These are the activations of a small neural network, seen along a few directions. Each row is one input.
In each table, some parts of the input vary, and every possible input appears once, in random order.
Descriptions start from the smaller parts, as in this example, which fits no table here: values(3) and (point or ring(11) or (line(6) and ring(8))).
Shared parts are said once, and a part with two or three values counts as separate values.

Other details of the inputs vary at random and push rows far along two fixed directions, the same in every table; ignore that.
These rows show it; all are for the same input, with only those details redrawn:
[-19  15 -12 -37  35 -11   9 -24 -47 -15  17 -44 -40 -42 -20]
[ 64  41 -38  10  10  50   7   0  -5 -12  24 -44 -48  51 -21]
[-32   6  -5 -33  30 -20   6 -28 -40 -16  11 -33 -30 -49 -16]
[-86 -44  34  20 -34 -44 -24 -24  38 -20 -32  44  42 -42  24]
[  2   5  -6  17 -11  11  -7  -8  17 -16   0  -3  -7  16   0]
[ 11 -11   4  73 -61  23 -24   4  81 -18 -20  39  31  63  23]
[101  42 -40  64 -33  82  -7  21  56 -12  15 -14 -24 121  -5]

A family of inputs:
x1: [-10  15  15  21 -12  -5   9   1  21  18  25  -3 -16  22  -1]
x2: [ 36   1   3  12  -8  34 -15  66 -47  -7 -22  11  30  14   5]
x3: [-47 -47  43  20 -37 -20 -31  53 -21 -10 -53  62  80 -35  33]
x4: [-68 -25  45 -11 -24 -30   3 -16  36   8 -36  52  24 -38  15]
x5: [-64 -46  54   6 -10 -59  -2 -31  45   9 -25  43  13 -32  23]
x6: [ 11 -11   4  73 -61  23 -24   4  81 -18 -20  39  31  63  23]
x7: [ 17 -23 -33 -41  49 -20  11   4 -64  23  15 -32  17 -38  -3]
x8: [-49  26  12 -50  22 -14  19 -10 -42   8  18 -24 -24 -54 -22]
x9: [ 49  57 -26  12   2  46  12  12  -8   6  41 -42 -42  52 -24]
x10: [-20  21  19 -39  42 -28  30 -18 -33  31  36 -34 -56 -29 -23]
x11: [ 17  29  16  -7  -2  13  22   5  18  36   9   7 -28  27 -12]
x12: [-47  28  24 -60  25 -16  31  -7 -38  28  12 -11 -29 -56 -24]
x13: [-36 -63   6  11 -14 -37 -12  20  -1  27 -18  34  84 -31  29]
x14: [-21   4  19 -59  41 -27  26 -27 -26  19  -2 -11 -43 -46 -14]
x15: [ 10  -4   9  54 -60  34 -14  10  82 -10 -29  46  30  60  19]
x16: [-23 -64  -4  19 -21 -43 -30  -6  28  -4 -21  46  79 -18  37]
x17: [117  21 -73  -9  32  38  -4  -8   5 -21  20 -34 -15  49  -8]
x18: [ 24 -14 -44 -55  60 -29   2 -28 -49 -14  12 -33  -3 -47  -7]
x19: [  -3    2    7  -39   32    2   -1   47 -106   -6  -11  -16   10  -53
   -9]
x20: [  2   1   4  18  -6  -3   1 -11  24   0   9  -1 -17  23   2]
Describe the family of inputs behind these rows. -> values(3) or line(5) or (values(2) and ring(6))
A walk changes only the line(5) part. It starts at x13 and steps to x7. List the rest of the walk in order. -> x16, x18, x17
Change only the values(2) part in x14. List by row number the other rows that result. -> x11

A family of inputs:
x21: [-61 -32  55  29 -36 -32  -3 -17  93  23 -26  76  38   1  26]
x22: [ 11  13 -27 -27  26  -4  11 -39  14  12  23 -32 -14  -7 -19]
x23: [ 86  21 -35  33 -17  35 -13  32  10  18  19  19  28  78  10]
x24: [ 42  20   9  73 -72  55 -13  38  65  10 -13  31   8 106  18]
x25: [-63 -27  20  35 -58 -14 -28  -6  59 -23 -34  50  62 -16  20]
x26: [  0 -10  -7 -39  36 -10  -5  18 -52 -16 -10 -12  10 -53  -2]
x27: [-11  18  20 -36  24 -22   9 -22 -15 -13   5 -17 -44 -36  -6]
x28: [  6  37  13  -8  18  16  20  16 -23  21  28 -27 -29   8 -16]
x29: [-35 -23   8 -37   8 -43 -23   4 -33 -19 -11  25  45 -59  12]
x30: [ 76  -2 -27  61 -61  41 -33  41  54   3 -16  53  52 108  37]
x31: [  5   9 -20 -22  36 -19   2 -31 -16 -27  14 -37 -33 -29 -11]
x32: [-37 -33  14 -28  10 -37 -13   9 -31 -21 -20  24  46 -69  13]
x33: [ 30  39 -21 -15  31  28  14   5 -69   0  28 -59 -57  20 -23]
x34: [  1  49   0 -43  19  28  37   2 -50  15  14 -31 -61  -3 -34]
x35: [-79 -52  57  32 -52 -50 -21 -28  64   1 -44  80  45 -10  37]
x36: [ 38  14  -9   3  26  -5  13 -13  -2   7  30 -36 -33  25 -18]
x37: [-51 -68  30  30 -44 -31 -28  12  31  -4 -60  71  84 -17  49]
x38: [-30 -65  31  26 -27  -5 -26  25  35 -20 -60  50  75 -26  31]
x39: [-68 -20  12 -14 -18 -33   1 -14  13   8   5   4  35 -51   2]
x40: [ 56   3 -35 -35  50  38  20  21 -74  11  -3 -58 -27  -5 -18]
x41: [ 63  31 -10  59 -17  51   1  35  22  10  24 -17 -11  87  -7]
x42: [ 64  46   0  43 -31  63  -6  38  27  -7   6  -4 -26  76 -10]
x43: [ 97  12 -42  34 -19  63  -7  39   2   6   6   7   7  91   6]
x44: [ -1  46   8 -22  15  16  35  16 -12  34  22 -20 -36   2 -25]
x45: [ 74  44  -5  25 -22  53  12   3  60   0   2  11 -39  76  -8]
x46: [ 19  12 -22 -31  51  -6  16 -29 -58   0  31 -51 -68 -10 -23]
x47: [-34 -40  15 -10   3 -50  -6   7 -29  13  -6  32  56 -59  14]
x48: [-53 -20  41 -13   8 -49   7 -23  22  19   5  13  -3 -36   8]
x49: [ 25  21 -34 -20  15   5   7 -38   8 -23   6 -33 -24  -5 -16]
x50: [ 36 -13 -16  62 -34  12 -14  -1  89   1   4  21  17  72  19]
x51: [  3   6  -1 -20  36 -22   2 -23 -26 -19  15 -31 -42 -25 -12]
x52: [-72 -46  29  54 -53 -36 -20   9  60  -2 -16  49  66  -9  32]
x53: [-92 -50  11 -40  28 -75  -2 -56 -28 -10  -6  -1  -1 -89   8]
x54: [-20   4 -27 -50  36 -11  11 -54 -21  -3   4 -30 -30 -32 -16]
x55: [ 42 -13 -16  -8  30  17  13  27 -36  19  -5 -31   8  -7 -14]
x56: [-98 -24  43 -58  20 -59  19 -47 -16  12 -18  24 -20 -84   1]
x57: [ -3  48  12 -32  12  17  21   9 -25   2   5 -16 -45 -23 -28]
x58: [ 14  26 -36 -27  36  23  17  -5 -70  -4  37 -62 -51  -6 -23]
x59: [ 39   9 -15  81 -56  50 -31  31  67 -25  -9  26  27  83  16]
x60: [-60 -14  32  -1  -5 -34 -18   2 -22 -24  -9   6   7 -53   3]
x61: [ 41  -2 -22  -7  27  12   6  26 -37  17   8 -15  11  -3  -8]
x62: [  1  27 -32 -38  20  25  14 -19 -49  -2  26 -51 -33 -12 -24]
Describe the family of inputs behind these rows. -> values(3) and (line(4) or (values(2) and line(5)))
The inputs of x59 and x52 match in every part but the values(3) part. If x49 is changed in the same way as x59 into x52, which row does it become? -> x22
Change only the values(3) part in x40. List by row number the other rows that result. -> x38, x55
Change only the values(2) part in x57. List by row number the other rows that result. -> x45
Change only the values(2) part in x42. List by row number the other rows that result. -> x27

A family of inputs:
x63: [-23 -50  18  21 -35 -22 -24   1  41  -7 -45  63  63  -5  35]
x64: [-46 -22  31  41 -53 -10 -12 -25  91 -11 -32  53  21  16  21]
x65: [ 84  30 -40  43 -21  63 -15  26  21 -20  10  -9  -6  84  -2]
x66: [-29 -50  12  49 -39 -27 -26   2  45  -2 -17  42  59  13  36]
x67: [-53 -19  24 -61  50 -53   8  -8 -88  -3  -3 -21 -14 -94  -9]
x68: [ 53  31 -23  43 -30  65   4  -7  54  -7  -1 -12 -40  85  -7]
x69: [-45 -38  17  38 -48 -18 -18   7  52   8 -20  48  71   1  28]
x70: [ 50  54  -3  25 -18  34  15  -5  61  19  32   2 -40  77 -12]
x71: [ 33  47  -2 -14  26   4  25 -23   8  12  43 -35 -69  23 -25]
x72: [-46  -3   2 -69  50 -47   2 -18 -86 -23   1 -24 -12 -96 -11]
x73: [-69 -20  20 -16  -4 -38 -11  -1 -29  -6  -7  14  28 -56   8]
x74: [ -48   -3   -8  -89   65  -52   18  -19 -106   14   20  -36  -15  -98
  -16]
x75: [ 74  45 -43 -48  53  47  31  20 -64  25  30 -60 -53  15 -33]
x76: [-58  -5  19 -75  46 -41  11  -5 -92   4  -1 -17 -11 -94 -12]
x77: [-68  -8  30 -22   3 -48   3 -48  25 -11  -6  14 -11 -45   0]
x78: [-50 -24  28  40 -51 -14 -23  14  40  -5 -22  47  60  -5  23]
x79: [ 53  42 -38 -22  33  37   8   6 -46 -15  28 -57 -40   4 -29]
x80: [ 82  23 -24  26 -14  57 -10  31  12 -13  -8   5  -5  70   0]
x81: [ 97  35 -25  48 -12  68   0  41  23   0  12 -19 -16  87  -9]
x82: [ 78  24 -35 -28  49  29  20  13 -59  13  26 -53 -47  22 -22]
x83: [ 27  35 -10  -8  22  23  27 -17  -2   9  30 -45 -72  28 -26]
x84: [ 67  47 -12  35 -23  39   4 -10  80  -2  19   6 -34  84  -7]
x85: [-28 -47  17  56 -44 -20 -23   4  60  -1 -21  41  64  13  31]
x86: [-52 -20  45  37 -39 -33  -7 -27  78   5  -8  42   9  10  18]
x87: [ 73  40 -41 -44  45  39  24  18 -66  23  28 -50 -44  20 -27]
x88: [ 73  34 -59 -26  40  35   9  -2 -49  -7  34 -59 -39  21 -23]
x89: [-23 -41   5  45 -47 -10 -26  -4  65 -15 -29  47  69   7  30]
x90: [-50  -8  15 -70  46 -37   7 -13 -72 -15 -10 -18 -12 -98 -13]
x91: [109  25 -41  38   4  66  10  33  21  15  21 -30 -17  88 -12]
x92: [-54 -14  37  38 -53  -8   1 -16  79   9 -20  47  16  19  16]
x93: [ 47  25 -12 -18  35  26  13  22 -48   2  14 -40 -39   7 -20]
x94: [ 26  46 -23 -14  17  47  30 -12 -21  14  27 -52 -73  34 -32]
x95: [-67  19  23 -56  33 -44  25 -45 -25  10  25 -23 -47 -61 -21]
x96: [-46 -23  -7 -68  48 -57   0 -30 -72  -9  -3 -14   3 -94  -1]
x97: [-46 -22  32  25 -39 -12 -15  20  33   0 -25  46  54 -11  17]
x98: [-42 -40  11  33 -45 -23 -24   3  37   7 -17  50  66   3  32]
x99: [-31 -27  25  36 -48 -13 -25  20  31  -4 -27  60  58  10  31]
x100: [106  16 -42  42  -8  52  -4  28  14   7  18 -13  -7  97   5]
x101: [-68 -28  29  -4   1 -46  -9  -4 -19 -10  -8   4  24 -64   6]
x102: [-64 -13  29 -52  24 -38   6   1 -55   2 -12   2   8 -83  -5]
x103: [ -56   -4   -1  -89   67  -43   28  -19  -90   21   17  -43  -16 -109
  -25]
x104: [-36 -37  25  53 -44 -21 -29  13  39 -13 -21  46  52  11  31]
x105: [ 88  37 -32  30 -10  68  -3  31  21 -14   5 -14 -11  68 -13]
x106: [ 10 -30   4  18 -23   4 -11   9  40  -6 -37  41  41  12  20]
x107: [-35 -25  30  60 -56   3  -9 -15  74   2 -27  36   8  36  20]
x108: [ 68  22 -29 -28  50  30  24  16 -50  15  21 -53 -45  15 -23]
x109: [-23 -32  25  36 -29 -23 -25  13  16 -11 -21  41  42   1  27]
x110: [-39 -26   1 -37  25 -34   1 -19 -21  -6 -14  -1  19 -70   0]
The inputs of x87 and x63 match in every part but one. If x69 is changed in the same way as x87 into x63, which row does it become? -> x89
The inputs of x88 and x66 match in every part but one. If x72 is changed in the same way as x88 into x66, which row does it become? -> x109
Describe the family of inputs behind these rows. -> values(3) and (line(4) or (values(2) and ring(6)))
Change only the values(3) part in x94. List by row number the other rows that result. -> x68, x107
A walk changes only the line(4) part. It starts at x84 and steps to x77. List the rest of the walk in order. -> x64, x68
Change only the ring(6) part in x67. List by row number the other rows that result. -> x81, x93, x101, x104, x109
